These are the activations of a small network on made-up records, seen along a few directions, one row for each record.
After each row come some of the record's fields: W, S, F, J.
The largest differences between rows may come from other fields.
Strong random noise was added to every row along 20 fixed directions; ignore it. To show where, here is one row again and again, with new noise each time:
[-254   73  243  213    8 -343  -54   -7 -662 -435  -14 -330  411 -109
 -151 -514 -502  -55 -320   26 -139  -40  212   74   17 -271  -87  -97
 -271  277  334 -320  282  246  271  119   73  -62  -52    2  -59  -95
   64 -324]
[ 165   14  -46 -140 -129  430   30 -344 -236  534 -417 -382  -51  142
 -342 -170  190 -161 -111   89 -347    8 -106 -568  221 -395  -13  261
  320  -75  151  -72  337  111   58  -42  196  271 -168  585 -120 -121
   16 -178]
[ 169   -8  -63 -290  -93   65  137  111   81  -65  -12 -104  194   46
  449 -134  311 -352   50 -494  -55   55  -56   83 -345 -185 -171 -162
 -124   15   38  -81 -108  157  149  138  205 -380  165  -12  107  129
   -1  313]
[  16  -18  285  108  259 -282  144  206 -138   89 -354  -70 -259  447
  428 -181  299  146  220 -212   -2 -135 -282  194 -223 -333  -57 -184
   23 -308 -133  152  -75 -118  421  309  148  168   76   53 -139  440
 -276  632]
[ 153 -139  114  288  463 -593  167  508  -88 -561  182 -233  196 -461
  176  -68   38  103 -503 -276  287 -343  285    8  -15 -324 -268 -133
 -309 -165  -29   35  270  -51  -85  347 -367  -44  342  -65 -443 -257
  306  100]
[-227 -164 -400 -278   53  -13 -150 -425 -362 -109  104 -287   28 -230
   94 -166 -142  344 -229   92 -255 -142  339  183 -241  236  126   24
  149  280  656  167   75  -37  122  239   34   48 -104  323   -8 -340
 -212  197]
[ 137  -83  110  192   55 -360 -157  204 -115  -30 -240 -217 -358  459
 -111 -348   11 -136  190 -417   72  -31 -234    9 -142 -235  107  149
   57  -28   89 -282  -40 -156  213  239  255   22   -1  130  -46  185
 -223  -46]
[  11  -60 -313 -417  342   62 -218  202  217   71  -60  -52 -323 -338
 -190  -36   64 -197 -188  -15 -298  109  207    9 -446   84  143 -211
  202  176  557 -103 -186 -254  293   91  182   18   14  678  -26   22
 -237  323]
[ 513 -112   14  157 -194  -27   -5 -187 -367   75  -61 -134  -28  227
   18   32  -67  247  124   68  -98   36   -8 -212  351    5   17   -2
 -233 -319  -73  175  423  263 -361  -52 -245 -240  -38 -225  -20 -397
 -560 -428]
[   2  290   85  -50  241 -436  159  -92  115  -68 -183  -49 -246 -138
 -254 -323  254   41 -458    6  354 -245  -93 -168 -248 -401 -238    0
  216  238  234  -82  333 -212   82  192   15  407  355  264   42  100
  239   69]
[ 432 -140  109  201  -70  -63   -7   10  -45  -52  195    5  318   80
 -144  122 -211 -106  425  272 -245  102   -5 -175    8  186   49 -130
 -205 -125 -361  126   14  367  212 -259 -326 -385 -358 -415  -56   71
 -565 -178]
[  47 -217  104  143 -162  104   67   -2  136 -397  229 -109  134  -66
   99  -61   41  -13   48   77 -246  -12  346  266  162   38 -158  -29
 -327 -255   64 -536   83  139  200 -194  -99 -395 -137   78   29 -167
  448  -59]
[ 417  -82  196 -269  -81  177  104 -101 -397  216 -245 -165  330  -39
  -40   94  231 -125   22 -394  -94 -141  -44 -149 -486  156   -5  158
  131    1 -237  155 -115  145 -276    7 -124  198  -16   32   41 -170
 -129  147]
[ 497 -502 -158   79   70   49 -372  223 -146   54   14 -135  183  -66
 -326  352  135   41 -185  114 -298   23  270 -287 -138  549   65  125
  107  -18  -88   -9   85  221  -95 -134 -290  -80 -376   64 -145 -389
 -330 -293]
[  49 -333  146  -40  147 -128 -154  153 -438  236 -277  141  -24  377
  299   46  108  527   -5  -24 -139  -10  226  -32  186  -33  251 -152
   96 -440 -150  297 -397   65  228  186  -78  173 -432   37  -88  231
   83  401]
[-270   64  -82  102   23  163 -329  153   87 -313  310  140  -33   82
 -143  112 -385   82 -115  495 -148 -219  162 -263  330   91  103  -71
 -181  250   38  298  -42  -10   18  292  -62 -593  -18   39  -29 -238
  115 -274]
[ 246  -36   80  103 -180  -79 -395  338 -255  131 -246  -16  -35  348
 -222 -119  -41 -170  349 -555 -242   51 -172 -113  -91  186  102 -338
 -210   24 -137 -114 -230  -48 -266  395  417   18 -167  -17  315  -67
 -173 -628]
[ 130  101 -206 -191   58 -413   19   92  454  155  132  187 -459   41
 -377 -218 -200 -188   85 -243  242  108  -60 -220   -8 -171  218   -8
  170  -40   76 -110 -291 -405   88   93   97  -66   37  241   57  154
   45 -165]
[  70   -1   43  -36  140  304 -211  479  293   19  108  204 -198 -250
   34  230 -118 -199 -116  148   52  414  151 -113  330 -208   80   -6
  -89 -187  -16  -95  -73   76 -102 -231  -71 -381  109   16 -227  213
   -1   60]
[-293  225  -25   76   64 -121  118 -241 -184  107   89 -158  140  -64
  285   19   19  -34 -227  247  159  116 -106  -65   31 -280  105  311
  121  -20  175   19  221  245  268  -58  185   95  181  236   -2  251
  -88  173]
[-243 -182   63  152   75 -135 -293   89 -102  301  151  -91  -30  157
  349  107  107  150 -164  -60  228  208  -30 -113  229 -145  122  464
  265 -344  -99  112 -205  105  138  153  249   53   15  279 -123  361
  147  186]
[ 358 -145   58 -316  -55  -88  477   15 -757  225 -534 -133  278   28
  387 -213  110  197 -187 -669 -136   31  262   17  133 -409  102 -311
 -177 -508   16  -27    4  127 -207   64 -103  299 -153  -15 -134 -227
  193  179]

[-265   32  -17  283  -52  116  184  -40 -117   57 -234 -188  -32  131
 -179  179   98  -74 -310  198  -68 -140 -158   53   -8  232  -94  381
  126   53    3 -351  501 -121 -102 -125   97  351  133  310 -147 -407
  112 -292]  W=w1 S=s2 F=f1 J=j3
[  42  -36 -178   65  115  -80  207   -5   -6 -133   10  -39  -20 -224
 -220  147 -186 -107   56 -112  208  -76  -63   35 -255  150  182  226
  110  217  -49  -18   38 -151 -186 -159 -314  218   -4 -268 -303 -154
 -224  -25]  W=w3 S=s1 F=f2 J=j2
[ 162 -242  166   32  -66  263  233   45   11 -225   26   39  132 -108
  168  396  296  162 -104  150 -243 -115  343  372 -129  443  -53   27
 -189 -350 -146 -364   57   60  -87 -351 -320  -52  -72   95   13 -382
  305  177]  W=w4 S=s1 F=f2 J=j1
[ 143 -315   88 -230  -66 -106  316 -294  -30 -143   92 -210   37  -17
   62 -515 -162  228  -37   67 -299  -57  347  218    6 -141 -448 -201
  -19 -235  123  -14  185  -72  386  -42 -356 -339 -142  -20 -357 -161
  -47  393]  W=w4 S=s2 F=f1 J=j4
[ -73   -7  -67   29  379 -118   93  303 -206   73  -70 -136   11 -288
   73   52 -242 -160   30  -28 -272  191  187   26   70 -188  298 -216
 -144 -379  205  -65 -151  -58  280   -3   81  139  -49  461 -275  106
 -182  211]  W=w4 S=s1 F=f2 J=j3
[ 135   43 -674   81 -205 -195  180 -150  388  197  249 -158   94   94
   35  125  307 -185  -44 -116  -37  -98 -134 -419  229   -9   64  -45
  -26  -25   35  -36  274   27    4  198  317 -117  -27  226  212 -340
  125 -599]  W=w4 S=s1 F=f1 J=j1
[  69  287 -130  271  144 -103 -122  247 -241 -463 -194   76  -36  -47
   15  373  227   44 -416  216  187 -190   40   37 -123  174  292   23
 -259  397  321 -254  452  209 -294  -21    0   89  264  -78  302 -306
  -85 -318]  W=w2 S=s1 F=f2 J=j1
[  89  -93 -210   48 -361  -99  445 -160 -204  101 -287   52  278  496
  373   32  333  208   82 -424  128 -248 -230   56  -79  168 -199 -110
   31   80 -467  180  214   22 -241  226  -74  177 -165 -743  -49 -193
  107  -99]  W=w2 S=s2 F=f2 J=j1
[ 103 -374 -125   83  -66 -122 -380   34    8  -48   90  143 -443  179
 -304  -53 -405  426  116   84   41  166  329  185  382  303  344  233
  114 -116  167 -175 -195 -213  -98 -171 -222 -103 -385 -150 -111 -120
  -69 -159]  W=w4 S=s2 F=f2 J=j4
[-138  208  372  242  126 -621   44   14 -199 -225  371   41  188  -69
  247 -214 -484  155   37   35  486   32 -126  184   65 -216  -41  126
 -167  -40 -176  341  -17  109   63   85 -139 -194  335 -443  -62  329
 -307  158]  W=w4 S=s1 F=f2 J=j4
[ 196   63  618   54 -152 -175 -116  -13 -697 -209  -52   43  115  448
  371    9  -68  177 -222 -122  448  -19 -112   17 -120 -104   78  455
 -130  -71 -214  175  -14  408 -331  -12 -214 -376  359 -350  155    8
 -321  100]  W=w2 S=s2 F=f1 J=j2
[  63    0 -429 -224   84  351 -210  147 -151   54 -163  -52 -111 -242
 -221   95 -192  -48 -259 -201   -1  -55  221 -411  321 -114  245   50
   55  235  296  255    2 -132 -552  241  -57  -13   51  114 -240 -427
  133 -237]  W=w4 S=s2 F=f2 J=j3
[ 296 -151  514 -274  284  116  243  240   91  121 -157  -83 -226 -338
  -69 -154   -9  -14  100  -53 -409  121  151  445 -399   16 -356 -366
  -50 -483  -47 -114  -49 -312  155 -217 -217   84  161  371 -313   17
 -378  648]  W=w4 S=s2 F=f2 J=j3
[ -10   89  248 -163  -48  239 -145  215 -371 -198 -209  458 -324  146
  189  150 -325  232 -119   99  216  334  284  251  284  -78  517   70
 -178 -108  168 -171 -286  107 -328 -339 -231 -244    2 -284   71  108
   20  173]  W=w2 S=s2 F=f2 J=j6
[ 305   22  544   21  -18 -469  -92 -207  -71  -25  183 -100 -191  417
 -214 -330 -116  -92   91   88  157  -41  -60 -207  -59 -262   87  483
   27 -385  -16 -169 -235   97  401 -114  -35 -391  161  526  268  210
 -131   94]  W=w4 S=s1 F=f2 J=j8
[ 159  119  -97 -204   61  160  100 -104   10   12  179  -79  440 -316
 -178  388   38 -428 -173  334 -218  -55   46 -188 -540  449   66  231
   80  245    5   50   76  242  113 -286 -127 -175  103  325  115 -230
 -340   78]  W=w4 S=s2 F=f2 J=j4
[-147   10  442  262   28 -677  113   92 -278 -291  309  -79  429  136
   20 -205 -203  -57  -54  -87  -88 -254   90   24 -105  -18   -7 -136
 -383 -331 -194 -217 -291   88  433  233  128 -154  -13  402  307  -50
  402 -260]  W=w2 S=s1 F=f1 J=j2
[ -65  -76 -373 -103  188 -532 -196   97  177  -76  386  240  322 -252
   28  104   26   48 -318   87  199   68  187 -248 -186  234    8 -294
   80  249   24  318 -265  133  227  178  -62  -71 -139 -142  161  176
   58 -106]  W=w3 S=s1 F=f2 J=j6
[ -30 -225  264 -220   23  355  326 -293  -55  -38 -230 -133 -108  256
   12  -28  173  161  211   40 -323 -489  109  265 -326  163  -12  262
  184 -192  -72   -3 -257 -286  283  -54 -246   82 -119  406 -166 -185
  291  755]  W=w4 S=s1 F=f1 J=j1
[-116   57  -43  304  270   19   -2 -167   47  -50  411 -243   78 -332
  -81  280 -339    1  593   72  159 -308 -194  -58   18  -28  496  463
   74   12 -185  492 -315  -98  -35   66 -163  232  -48  -53 -247  112
 -229  240]  W=w1 S=s2 F=f2 J=j5
[ 216  437  622 -304 -192  -52  190   53 -278  414 -291  429  240  170
  -42 -192  -81  -24 -273  230  -67  345 -149 -244   91 -249 -400 -632
 -180 -179 -370  226  165  283 -104 -159   44  -91  209 -162  362  213
 -265 -235]  W=w4 S=s2 F=f2 J=j8
[-185  -26 -437  161  -31  764 -130  364  340 -363  -32  192 -598  318
  578  354   -6  235  527   90 -216 -132   33  228  748 -150  321 -346
 -483 -130  115  244  -52 -186 -311  303   29 -624   -9 -391 -217 -206
   33  149]  W=w1 S=s1 F=f2 J=j2
[ -19  -60  346   36 -163  361 -463  169 -464 -143 -160 -376  -65  138
  -17 -255 -196 -368  154 -400 -299  185   52  181  -33  -68   64  279
 -227  -68  344 -495 -144  127 -117   87  427 -320  163  484  131  -98
  -63 -143]  W=w4 S=s1 F=f1 J=j7
[-215  142  280  -72  244 -111   61  393 -167 -195 -308  162 -312  232
 -250  -54 -237  -54 -441   21  154 -297 -102  -13 -257   12  -38   72
   86  246  -40   92   16 -408 -130  229 -141    4  358  155 -248 -251
    5  102]  W=w1 S=s2 F=f1 J=j3
[ 285   81  135  -80   49   42  112  254 -291 -136 -349   96   23  204
 -167 -101 -190 -172   65  -86 -116  -42   75 -208  179 -390  390 -205
 -243  -14   35 -135 -164  147   79 -156 -135 -128 -232  -99   36   -9
   26  -55]  W=w1 S=s1 F=f1 J=j5
[  10  470 -370 -110   24   18  568 -231  310  254 -180   39 -271 -133
 -239  145   74 -232  151  -48  180 -172 -294 -138  -77 -170  334  141
  181  110   56  -71  164 -349 -141  -99   89  479  185  199   42  -96
   22  -24]  W=w4 S=s1 F=f2 J=j8
[ 203   93  125  -54  -84  333  131 -233   73  -85  -81 -152 -384  208
  -68  203  229  -87  401   24 -265 -354 -140  193 -394  299  156  247
  -70 -157   60 -152  -18 -235 -138    3   19  -75  220  505  220 -378
 -230  177]  W=w4 S=s2 F=f2 J=j8
[ 196  224 -496 -485   45  182  -34    9 -164  165   96   76  407 -288
  195  287  -77 -405 -248  -74   73  205  -18 -550 -152  -95  345  -80
    5  380  184  537 -105  422 -192   -1   -4 -384  128  -91  111  -56
 -487  -35]  W=w3 S=s1 F=f1 J=j1
[-114 -267 -245  428  -60 -258 -438   43   46 -123  235 -328 -153  135
  257  -65  112  199  186 -295  148   42  -84  286  119  158  -34  274
    1   -5  170 -134  129  -13  -57  302  338    4   25 -121   10   24
 -156 -192]  W=w4 S=s1 F=f2 J=j8
[ 601  253 -284 -104   75 -118  291  -15  522  146  136  127 -264 -363
  171  155  266 -145  231  -51  214  284  -33 -175  209 -322  -16 -286
 -208 -423   32   77  269   52 -265 -192 -141 -157  313 -101   77  118
 -333    2]  W=w4 S=s1 F=f1 J=j4
[ 334  -94  -50 -273   89   21  -93  -58   40  217  322  111 -208 -448
  -78   97 -388  228  304 -184    7  158  251 -107  365  -49  327 -169
 -174 -531   25  423 -436 -178 -496  -11 -245  -94    6  154    5 -200
 -180  -70]  W=w1 S=s1 F=f1 J=j5
[ -11 -120 -220  -27 -270   80 -149  225  377  -20  224  276  216  171
  156  359  251 -256 -185  -24   73  199  -20    6 -137  574 -201   54
  -21  150 -239 -165  -40  143 -123 -124  117 -454   74 -191  244 -112
  113 -308]  W=w4 S=s1 F=f2 J=j3
[-186  -86  130  544  -27   38    4   99  304 -126  261 -289   26   33
   66  196  160 -177   74  -49  350 -134 -356   70   71  -51 -178  664
  113   28 -369 -167  240   -8  -78  -65   30   52  208 -195 -294   72
  167  -67]  W=w1 S=s1 F=f1 J=j5
[ 126 -138  -76   42 -159  -25  187   -2  128  367   76  -76  401 -124
  134   21  154 -267   41 -184    4  416 -119 -120   75  -99 -244  -11
   92 -210 -325 -146  112  278  132 -275   73   84 -192 -241 -149  292
  -18 -130]  W=w2 S=s2 F=f2 J=j1
[ 487  -48  410 -182   53  541 -241   64  315 -143   39  111  -59 -235
  -27  170  470  -63 -306  391   46   46  127 -314   97 -200 -550    3
 -112  -88  -67  131  254  351 -287 -311 -406 -510  367   31   49  -44
   32  168]  W=w1 S=s2 F=f2 J=j2
[ 387 -394 -312  -69  -49 -225   28   35  432  217  284 -291  266 -247
 -295 -200  186 -309   20 -425 -113   11  -49 -387 -215   70 -510 -146
  206   25 -282   90   70  -80   74  192  -63  -67 -194  -64 -297 -131
  -32 -320]  W=w2 S=s1 F=f2 J=j6

Which values does each new row have?
[-432 -149  118  -29  -25  -45  -77  199   -8  245  102   77  177  197
  141  -21 -100   61 -266  -23 -146  -47  -26  -92  175  107 -282 -121
   48 -197 -294  256 -200 -171  102  339  228 -107   14  289  -93  -87
  347 -101]  W=w1 S=s1 F=f2 J=j1
[-135   88 -314   -8  -30  125  101  -56  -27   56   74  -53   21 -225
  179  119  -92   15  -21 -160  245   89 -126   28   19  -72  124  129
  130  261    8  208  151  -14 -306   64  -14  149   73 -412 -255   -1
 -168    1]  W=w2 S=s2 F=f2 J=j6
[ 151  320 -125 -161   -3  332   39  -64  439   99   17 -197  220 -353
 -211   41  440 -459  154  -75 -323 -312 -174 -238 -365   60 -327 -263
  -48  296   27   74  127  -58  -48  269  352   72  259  444  334 -138
  193  -79]  W=w4 S=s1 F=f1 J=j4
[   7 -155 -102  121  178 -423 -352  336 -184 -555  177  341  -11   59
  479  346  200  472 -356 -195  606 -180  297  117  -16  218  275   45
 -189   72   30  225 -314  138 -381  292 -267 -163  136 -458  212  -47
  313   80]  W=w3 S=s1 F=f1 J=j2
[ 168  106 -213 -308   44 -260  219   55 -207    1   -6  179  256  -41
  169  206   33  -37 -506 -206  375  -93   57 -244  -80  -33  296  128
   -1  127   45  227  -77  146 -265  -58 -163  -78  203  -49  172 -288
   51  -20]  W=w1 S=s2 F=f1 J=j5
[ -98   26  333   56  345 -112 -258  668 -201   80 -250  119    8  134
 -208  226   64  -37 -289 -183  -56 -380 -165 -241 -295  169   52 -189
   24   86 -352  340 -338 -282 -185  514  142  277  138  332    5 -162
  124  -94]  W=w1 S=s1 F=f2 J=j5
[ 147  -39  260  228   78 -102 -206 -143  218  -18  739    0  316 -305
  120  437  -44  -71  325  359  125  101  -15 -112   11  215  168  370
 -137 -405 -317  244 -336  371   79 -287 -160 -308   71  151  244  219
 -199   37]  W=w1 S=s1 F=f2 J=j5
[  35  321 -251 -502  -97  101  521 -371  256  337    2  205  195  216
 -207  253  139 -239 -126  191   -6 -526 -183 -555 -339  205  138  231
  357  224 -306  522 -183 -204   78  118 -105  -78  107  385  181 -307
  229  190]  W=w4 S=s1 F=f1 J=j4
[ 411   32 -198 -335   52  232 -107  -36 -341  201 -143  176  398 -234
  274  383  352  229 -400  -39  320    1  268 -556  214 -203  285  126
  172   85  -85  608  -95  499 -465  -13 -314  103  -87 -358   65   56
  226  231]  W=w4 S=s1 F=f2 J=j4
[-244  130  389  -79  239  393  -90  313 -193  191 -111  165  251 -341
 -224  311 -221 -141 -348  192  166   37   67 -341   48 -103   44  307
  259   98 -394  336 -272   10 -267  -80 -231  254  100   22 -396  213
  362  245]  W=w4 S=s1 F=f2 J=j3
[ 250 -199 -266  141  214  -87 -634  -20   98  -59  299 -157  -94  -66
  -34   14  133  313  201  240 -278 -213  130 -469  181   57 -134 -405
 -112  -32  124  684   14  101    8  649  -11 -285 -146  120   44  -74
 -344 -209]  W=w2 S=s2 F=f2 J=j1
[ 241 -126  197  102  -99   30  -38 -250 -172 -138 -250  -61  266  244
  152  -58  587  106  110  212 -307  -70  122   36 -147   11 -176 -242
 -147 -122   60 -314  105  464  420 -188    9   83 -345   28  406  212
  178  100]  W=w3 S=s1 F=f2 J=j1
[  75  276  298 -206 -179  170  353 -210  -73  -83  145   46  160 -360
  -67 -202 -477 -127    4 -101  377  141  -57   74    7 -310 -163  199
   -5  208 -196  148  152   52 -394 -281 -382 -185  311 -618 -271   54
 -126  115]  W=w2 S=s2 F=f1 J=j1
[ 123 -145 -169 -227   51  -44 -121 -187  330  414  180  -89    2 -379
 -214 -169  107   25    2  -53    4  234  -15 -196  -56 -102 -240 -113
  355   25   12  203  -50  -54   74  -29   39  284 -158   42  -86  253
 -111   29]  W=w1 S=s2 F=f2 J=j5
[ 324 -260 -478 -215  -32  227 -139  -71 -165  164 -237  -91    1   19
  -78  131   89   61  138 -234 -179   14   76 -111 -168  305  206  -39
  184  244  145  219  -21   20 -233   28 -120  115 -310 -240 -124 -230
 -430    4]  W=w4 S=s2 F=f2 J=j1
[-689  469    2  518  226   32 -276  -31  292 -128  412 -150   12 -127
  -65  214 -127 -196   -8  616  199 -280 -483 -299   41  -53 -174  281
   70  446  -99  490  295  -44   52  449  305   -5  483  166  -76  181
 -110 -207]  W=w1 S=s2 F=f1 J=j3
[ 196 -193    8   95  220  269  -87  155  163  -53  -85  -89   -5  177
  271  470  634  -52  425  -38 -254 -389 -133   31 -413  280  163   43
  -20 -173 -198  180 -343   38  183  144   29   62  -93  276  129   44
  -51  509]  W=w1 S=s1 F=f1 J=j2
[ -61   11 -297  -37  -88  157  236 -224  104   33   34   27   12 -125
  188  121  180  284 -118  146  -92 -150   39  -43  244   14 -222 -329
 -128  -57   24  238  349  -41 -251  121  -97   45   45  -99  -23 -383
   85 -184]  W=w3 S=s2 F=f1 J=j2
